A small network was shown many inputs. Here are its activations along a few directions, one row for each input.
In each table, some parts of the input vary, and every possible input appears once, in random order.
A made-up example of a description, with smaller parts first: ring(8) and (point or line(11) or (values(3) and line(6))).
Shared parts are said once, and a part with two or three values counts as separate values.
(in the rows, 128 means zero)

Other details of the inputs vary at random and push rows far along two fixed directions, the same in every table; ignore that.

Table:
R1: [129 113 132 133 131 125 146 128 104 141 116 138]
R2: [143 151  95 109 115 145  93 152 171  76 153 112]
R3: [123 112 135 134 134 125 144 130 108 145 117 139]
R4: [126 117 128 106 128 127 105 101  71 136 119 134]
R5: [148 162 103 116 112 148  90 148 170  76 157 111]
R6: [146 131  89 111 119 160 123 178 167  73 160 125]
R7: [137 114 130 135 130 120 151 123  99 135 111 142]
R8: [141 161 112 117 111 151  89 147 169  89 161 113]
R9: [125 118 135 135 136 114 129 111 113 149 110 132]
R10: [164 142 139 181 125  95 182 132 170 131 109 131]
R11: [159 119 132 167 127 106 192 143 155 128 106 140]
R12: [116 126 131 106 132 127  91  96  78 144 116 128]
R13: [162 132 132 173 130  95 186 131 163 132  95 133]
R14: [ 94 111 131  88 134 146  81 109  59 147 132 136]
R15: [115 114 146 133 137 115 135 121 115 159 117 136]
R16: [127 159 113 115 118 152  81 152 176  92 163 110]
R17: [ 90 116 134  90 137 135  67  96  73 152 128 129]
R18: [120 130 105 108 127 154 103 173 179  96 161 119]
R19: [133 143 151 149 121 116 129 108 124 146 123 133]
R20: [138 155 104 111 120 146  84 148 168  86 160 109]
R21: [134 117 136 136 131 115 142 119 110 146 113 134]
R22: [151 158  99 117 118 140  97 150 175  77 154 112]
R23: [118 112 126 104 129 136 109 111  65 137 122 137]
R24: [123 141 142 102 115 133  73  76  55 138 129 133]
R25: [123 129 142 138 128 112 126 109 113 149 114 132]
R26: [131 130 102 113 125 152 110 166 168  92 153 119]
R27: [128 145 102 112 129 146  95 161 186  93 152 110]
R28: [ 98 105 142 110 137 139 114 117  72 158 129 146]
R29: [112 114 136 107 134 129 100 104  76 150 122 133]
R30: [135 127 146 171 138  96 176 137 173 155 103 134]
R31: [141 122 125 154 132 108 224 127 162 120 111 113]
R32: [130 136 100 109 126 153 102 171 184  91 161 113]
R33: [145 145 157 182 123 102 173 128 168 151 115 136]
R34: [ 94 111 143 121 141 119 171 103 111 156 119 117]
R35: [ 98 140 151 102 123 137  65  90  78 152 140 131]
R36: [ 91 114 120  73 132 144 113  80  53 132 130 109]
R37: [125 157 119 122 121 146  91 157 186  98 160 112]
R38: [118 107 144 134 135 130 144 128 104 149 120 144]
R39: [ 99 112 139 122 139 120 173 101 108 152 117 116]
R40: [122 126 128 108 130 124  97  94  76 142 113 129]
R41: [131 119 133 137 133 113 134 110 111 146 107 132]
R42: [119 125 108 110 128 161 110 177 171  94 163 123]
R43: [103 135 140 101 130 131  68  91  77 147 134 127]
R44: [139 138 154 178 134  95 172 133 174 153 114 134]
R45: [147 128 143 175 136  94 183 131 162 151  96 134]
R46: [126 118 134 153 138 109 217 127 161 137 113 113]
R47: [134 129 140 141 124 106 136 102 103 147 106 134]
R48: [140 135  92 101 121 151  97 159 159  82 155 113]
R49: [135 149 101 110 118 146  91 153 170  87 154 110]
R50: [132 128  96 105 122 164 110 171 153  86 162 124]
R51: [134 132  95 101 121 159  99 167 163  82 158 116]
R52: [137 142 146 148 123 115 130 109 119 141 117 130]
R53: [118 112 143 134 134 121 140 122 108 154 116 140]
R54: [113 134  90  86 127 161 129 147 164  77 163  90]
R55: [136 160 111 123 118 147  92 154 181  88 159 110]
R56: [156 123 130 169 130  99 181 132 158 136 100 133]
R57: [112 110 143 132 138 123 141 130 110 156 119 141]
R58: [128 109 140 135 131 128 148 124  95 142 116 143]
R59: [140 120 144 175 138  96 183 132 164 154 100 136]
R60: [100 107 131  91 133 150  90 108  50 145 135 142]
R61: [159 124 129 169 130  98 182 130 157 132  98 135]
R62: [129 135 150 146 131 107 129 101 110 154 113 133]
R63: [139 140 146 145 121 113 129 100 105 143 114 133]
R64: [146 113 140 171 133 115 195 155 160 136 114 143]
R65: [162 147 148 180 116 102 177 124 159 137 112 135]
R66: [ 98 126 149 115 132 120  93  96  86 162 120 134]
R67: [111 112 125  87 127 142  83 100  52 136 127 135]
R68: [105 128 142 115 129 123  94 100  91 152 122 131]
R69: [156 114 136 167 128 113 196 144 142 128 107 146]
R70: [153 112 137 169 128 113 197 146 143 134 108 145]
R71: [135 128  92 102 120 164 109 170 148  81 161 124]
R72: [ 94 107 132  88 134 152  86 112  55 147 138 141]
Description of these inputs: line(6) and (point or line(11)).
Question: Changing only the line(6) part turns R57 into R14. The same change can be made to R66. Which row results?
Answer: R68
Question: Changing only the line(6) part turns R31 into R46. The same change can be made to R69. Which row results?
Answer: R64
Question: Start at R71 and move only the line(11) part, one step at a time. The first step leads to R70. Which rows follow, in order?
Answer: R23, R67, R48, R56, R40, R47, R10, R63, R65
Question: Start at R50 and move only the line(11) part, one step at a time. The first step leads to R58. Which rows follow, in order?
Answer: R1, R51, R21, R41, R12, R49, R20, R52, R8

Table:
R73: [126 124 147 160 143 109 182 126 145 157 103 123]
R74: [126 127 152 126 128 117 109  73  39 172 106 152]
R75: [104 134  99  93 127 174 104 168 175  89 172 101]
R76: [119 131 116 100 120 127  99 102  97 127 129 114]
R77: [110 127  88  61 113 181  66 140 105  71 165 112]
R78: [ 83 100 156 111 136 124 126  94  46 184 111 149]
R79: [116 106 150 118 132 111 130  61  18 168  83 144]
R80: [137 155  94  99 110 149  91 149 178  80 165 103]
R81: [124 141 142 111 118 117  95  86  86 140 122 122]
R82: [112 119 132 133 137 123 147 146 140 136 131 136]
R83: [163 154 128 165 113 113 153 140 174 102 121 126]
R84: [149 155 144 184 128 109 174 156 218 125 127 115]
R85: [119 113 164 145 130 107 121  89  76 181 100 158]
R86: [120 131  88  67 127 174  59 146 103  78 171 119]
R87: [142 119 140 176 142  96 220 137 177 136 112 127]
R88: [145 147 145 164 129 103 158 122 175 129 120 120]
R89: [105 149 125  92 121 148  45 128 124 115 155 123]
R90: [113 109 167 166 147  97 197 106 106 183  95 136]
R91: [136 151 121 104 118 144  65 119 101 109 145 128]
R92: [136 104 143 162 138 109 180 146 145 145 111 151]
R93: [118 153 105 106 119 153  77 167 187  92 168 117]
R94: [128 112 169 150 131 103 129  79  48 190  95 157]
R95: [140 116 136 151 131 100 195 122 134 140 109 130]
R96: [ 99 132 129 107 133 137  90 108 102 144 135 113]
R97: [116 117 104  81 130 164  69 146  99  99 161 125]
R98: [145 149 136 180 128 114 182 158 219 128 130 117]
R99: [141 125 117 154 131 127 198 164 210 107 137 116]
R100: [105 121 141 113 136 115 109  75  70 159 113 123]
R101: [124 127 124 113 122 126 103  94  73 129 114 129]
R102: [137 128  97 105 121 162 120 169 149  86 157 123]
R103: [170 132 164 203 127  87 188 134 157 158  97 149]
R104: [149 122 122 153 127 116 185 141 149 110 115 133]
R105: [107 109 127  91 124 136 123 101  74 137 127 124]
R106: [158 117 134 176 135 108 193 167 195 130 105 141]
R107: [108 148 106  77 125 159  52 116 130  96 166 106]
R108: [125 120 110  92 132 155  77 135  97 112 142 124]
R109: [129 140  97  89 122 156  64 131 104  99 152 121]
R110: [112 116 159 155 136  93 151 100  95 185  93 146]
R111: [159 124 131 161 135 111 183 134 133 136 101 140]
R112: [132 109 123 127 127 143 140 154 128 123 137 134]
R113: [114 115 150 144 141 105 156 115 107 170  99 143]
R114: [149 147 124 146 119 132 108 166 197 100 143 130]
R115: [117 104 159 129 135 107 110  73  21 190  95 151]
R116: [114 124 115  98 126 146  64 129 112 121 142 130]
R117: [134 108 128 147 129 132 168 166 168 127 128 142]
R118: [149 135 104 129 122 127 157 151 180  98 130 109]
R119: [147 146  92 130 131 143 151 178 234  71 152  98]
R120: [135 152  98 101 111 154  80 136 142  80 154 116]
Question: Changing only one part turns R96 into R98. The same change can be made to R116. Which row results?
Answer: R85
Question: What is each input in this table made of?
Answer: line(6) and ring(8)
Question: Which other rows does R86 become when the ring(8) part takes its other values? List them by row number.
Answer: R82, R87, R90, R92, R95, R97, R104
Question: Start at R99 and move only the line(6) part, one step at a time. The first step leads to R87. Which rows follow, in order?
Answer: R119, R100, R107, R88

Table:
R121: [141 124 136 131 134 126 118 119  97 142 121 137]
R122: [119 110 130 119 142 133 141 122 100 145 124 126]
R123: [139 134 127 136 125 134 113 140 131 119 140 135]
R124: [127 103 137 136 129 108 177 118 102 146 102 134]
R125: [124 121 125 128 137 139 148 147 147 116 135 124]
R126: [ 95 140 143  91 119 139  72  86  75 140 138 123]
R127: [109 114 155 138 130 122 161 113 101 160 116 144]
R128: [129 125  99 118 129 141 143 161 160  95 141 118]
R129: [146 118 139 140 121 106 145 111  89 145 100 146]
R130: [ 86 131 120  78 135 139  32 109 107 137 138 117]
R131: [161 132 127 166 127 107 172 142 149 128 107 144]
R132: [101 141 123  78 129 151  53  98  85 116 148 109]
R133: [132 148 109 121 128 129 121 128 151 105 133 114]
R134: [139 143 122 131 133 126 131 129 154 122 133 110]
R135: [145 144 123 145 114 142 125 160 175 100 146 135]
R136: [159 131 100 125 114 134 124 152 159  88 136 130]
R137: [103 137 139 102 122 134  85  93  88 139 138 119]
R138: [143 134 109 123 125 144 105 143 129 110 134 125]
R139: [137 140 127 133 114 142 109 147 146 114 149 135]
R140: [123 148 135 130 117 128 122 126 152 126 143 117]
R141: [145 105 123 151 127 109 199 139 155 123 109 133]
R142: [138 125 156 157 124 113 147 117 106 156 111 149]
R143: [131 145 128 139 128 122 132 130 157 120 139 115]
R144: [130 127 114 128 132 132  85 165 169 118 136 133]
R145: [118 109 149 146 141 116 169 118 105 159 116 139]
R146: [140 146 106 119 120 129 126 139 168  93 135 109]
R147: [ 93 103 135 108 146 125 104 126 107 160 118 137]
R148: [119 105 135 137 140 122 161 113  92 156 106 130]
R149: [143 123 154 157 133 112 147 115 104 151 104 147]
R150: [146 136 114 134 122 117 147 126 165 104 123 117]
R151: [126 143 111 113 129 139 103 122 135 111 136 105]
R152: [112 115 155 141 131 121 165 116 106 165 119 144]
R153: [120 125 122 123 127 144 142 154 157 115 149 124]
Question: What is each input in this table made of?
Answer: values(3) and (point or line(10))
Question: Changing only the values(3) part turns R134 into R121. The same change can be made to R140. Which row results?
Answer: R139
Question: Which other rows does R124 become when the line(10) part takes its other values? List them by row number.
Answer: R122, R125, R127, R128, R141, R145, R148, R152, R153
Question: Which other rows does R138 become when the values(3) part takes its other values? List them by row number.
Answer: R148, R151

Table:
R154: [142 119 139 149 131 111 141 122 118 144 107 145]
R155: [121 133 140 143 131 111 150 118 141 143 114 124]
R156: [126 126 125 128 129 136 121 153 161 119 144 128]
R157: [137 127 126 128 133 129 108 130 115 127 125 136]
R158: [115 125 132 117 135 132 120 119 125 134 134 117]
R159: [137 112 153 154 134 106 176 101  75 164  98 146]
R160: [140 136 126 140 124 124 119 141 149 127 128 132]
R161: [134 140 121 132 121 118 129 126 154 121 126 120]
R162: [127 115 155 156 141 110 155 122 118 165 113 143]
R163: [ 92 113 139  83 135 147  80  78  15 156 129 135]
R164: [127 126 145 142 123 117 155 122 134 138 126 135]
R165: [132 142 133 140 125 132 131 135 147 124 134 123]
R166: [136 120 120 133 133 125 154 133 134 124 120 120]
R167: [149 142 111 124 120 144 111 144 151  92 144 121]
R168: [134 130 135 136 127 123 110 123 117 143 121 135]
R169: [139 120 139 146 129 109 141 121 119 142 107 146]
R170: [128 110 141 140 134 104 173 105  99 155  97 135]
R171: [130 119 118 127 127 120 154 130 136 122 120 123]
R172: [125 134 121 125 136 134 129 141 160 116 144 112]
R173: [ 94 136 135  79 129 153  49  89  46 138 144 124]
R174: [119 128 103 108 126 143 128 148 160 100 145 113]
R175: [143 148 121 132 114 130 121 138 155 108 139 124]
R176: [132 128 100 110 127 142 126 149 153  96 142 111]
R177: [137 131 143 154 130 100 154 106 126 154 103 129]
R178: [143 136 112 127 129 131 123 137 155 104 131 115]
R179: [136 144 115 127 122 126 120 135 162 111 134 115]
R180: [136 116 140 143 125 114 169 116 104 143 109 141]
R181: [123 123 133 132 129 127 131 144 151 130 135 134]
R182: [121 123 149 133 128 122 138 109 105 148 125 135]
R183: [125 126 111 120 134 142 137 146 154 111 138 113]
R184: [ 88 122 120  59 131 170  24 114  69 123 162 122]
R185: [125 123 152 158 133 108 150 122 125 161 107 142]
R186: [123 124 152 154 131 107 149 121 125 160 107 143]
R187: [137 120 110 123 127 139 129 158 147 109 135 130]
R188: [ 92 118 123  69 126 161  65  95  42 131 145 127]
R189: [133 120 110 121 123 135 130 156 149 108 135 132]
R190: [119 136 143 130 123 124 126 113 113 140 125 131]
R191: [132 140 130 124 115 126 112 115 120 125 131 130]
R192: [145 147 120 134 116 132 120 139 154 109 140 122]
R193: [126 123 127 133 123 129 155 133 134 125 129 132]
R194: [101 120 132  80 130 131  67  69  36 144 118 129]
R195: [144 142 110 120 116 140 113 143 153  90 144 123]
R196: [126 135 144 146 122 115 148 120 133 139 120 133]
R197: [138 117 118 131 131 134 137 151 136 121 127 132]
R198: [130 121 161 158 136 108 168 106 105 165 111 141]
R199: [135 106 146 152 140 109 165 120  93 163  99 148]
R200: [123 124 108 113 127 148 120 162 157 105 146 126]
R201: [140 139 105 117 126 136 113 140 159  94 139 113]
R202: [120 129 104 108 128 145 128 149 160 101 145 112]
R203: [128 132 134 132 123 130 140 134 147 123 139 128]
R204: [140 146 114 131 128 128 119 137 159 113 137 112]
R205: [122 130 136 141 126 120 131 137 147 136 124 135]
R206: [144 133 128 139 118 120 141 125 135 117 123 134]
R207: [135 140 112 123 117 134 101 151 165 106 143 127]
R208: [129 115 128 138 135 132 146 146 137 135 125 134]
R209: [130 145 125 132 121 136 124 142 157 112 142 121]
R210: [126 136 133 142 134 121 141 128 150 134 122 117]
R211: [122 130 144 146 134 109 151 113 131 151 110 125]
R212: [137 127 129 139 127 109 147 115 134 128 111 129]
R213: [145 150 115 127 117 142 106 144 156 101 147 117]
R214: [122 117 144 142 129 115 146 131 138 146 122 141]
R215: [122 128 128 128 133 127 138 132 154 125 135 117]
R216: [131 138 120 121 124 148 117 149 159 103 156 117]
R217: [115 100 158 145 145 110 157 100  64 185  95 152]
R218: [143 124 125 137 125 131 152 136 127 120 126 129]
R219: [136 125 119 127 119 131 146 138 135 110 132 130]
R220: [149 138 124 138 126 129 131 132 135 111 131 129]
R221: [128 137 125 135 129 137 114 153 161 120 138 125]
R222: [119 116 155 147 136 100 168 102 115 165 105 134]
R223: [146 128 123 139 129 128 123 142 142 119 125 134]
R224: [135 120 159 163 129  92 155 103 103 175  92 151]
R225: [122 115 134 137 137 118 165 119 122 146 112 127]
R226: [138 147 109 122 124 136 106 140 164 104 142 108]
R227: [102 119 123  73 124 145  43  94  50 129 134 138]
R228: [128 130 115 121 122 143 139 148 149 106 143 125]
R229: [122 114 126 132 129 127 146 142 136 133 125 138]
R230: [108 138 103  51 117 173  16 105  63  92 163 117]
R231: [ 83 124 120  61 128 153  51  95  73 125 151 116]
R232: [124 131 103 113 135 147 127 152 157 102 147 110]
R233: [132 124 137 133 138 112 132  97  92 146 107 130]
R234: [145 152 114 128 120 140 107 145 156 100 149 118]
R235: [126 141 117 126 131 143 102 158 162 111 148 122]
R236: [125 123 108 116 129 150 119 163 157 106 147 125]
R237: [132 121 135 143 130 129 161 129 123 136 123 132]
R238: [141 129 144 157 133 108 138 123 122 154 110 141]
R239: [131 109 135 138 130 116 154 129 111 144 109 144]
R240: [120 132 138 141 129 111 148 118 141 141 116 124]
R241: [113 106 144 119 142 114 135  82  44 168 100 134]
R242: [126 144 120 130 134 132 124 141 162 116 139 111]
R243: [140 126 119 129 122 134 145 140 133 112 132 128]
Question: What is each input in this table made of?
Answer: values(3) and line(5) and ring(6)
Question: Changing only the line(5) part turns R164 into R203. The same change can be made to R219. Which row results?
Answer: R180
Question: Changing only the line(5) part turns R227 into R169. The same change can be made to R191. Which row results?
Answer: R175
Question: Which other rows does R171 become when the line(5) part takes its other values? List them by row number.
Answer: R166, R170, R176, R241
Question: Which other rows does R173 become when the values(3) part takes its other values? List them by row number.
Answer: R235, R242
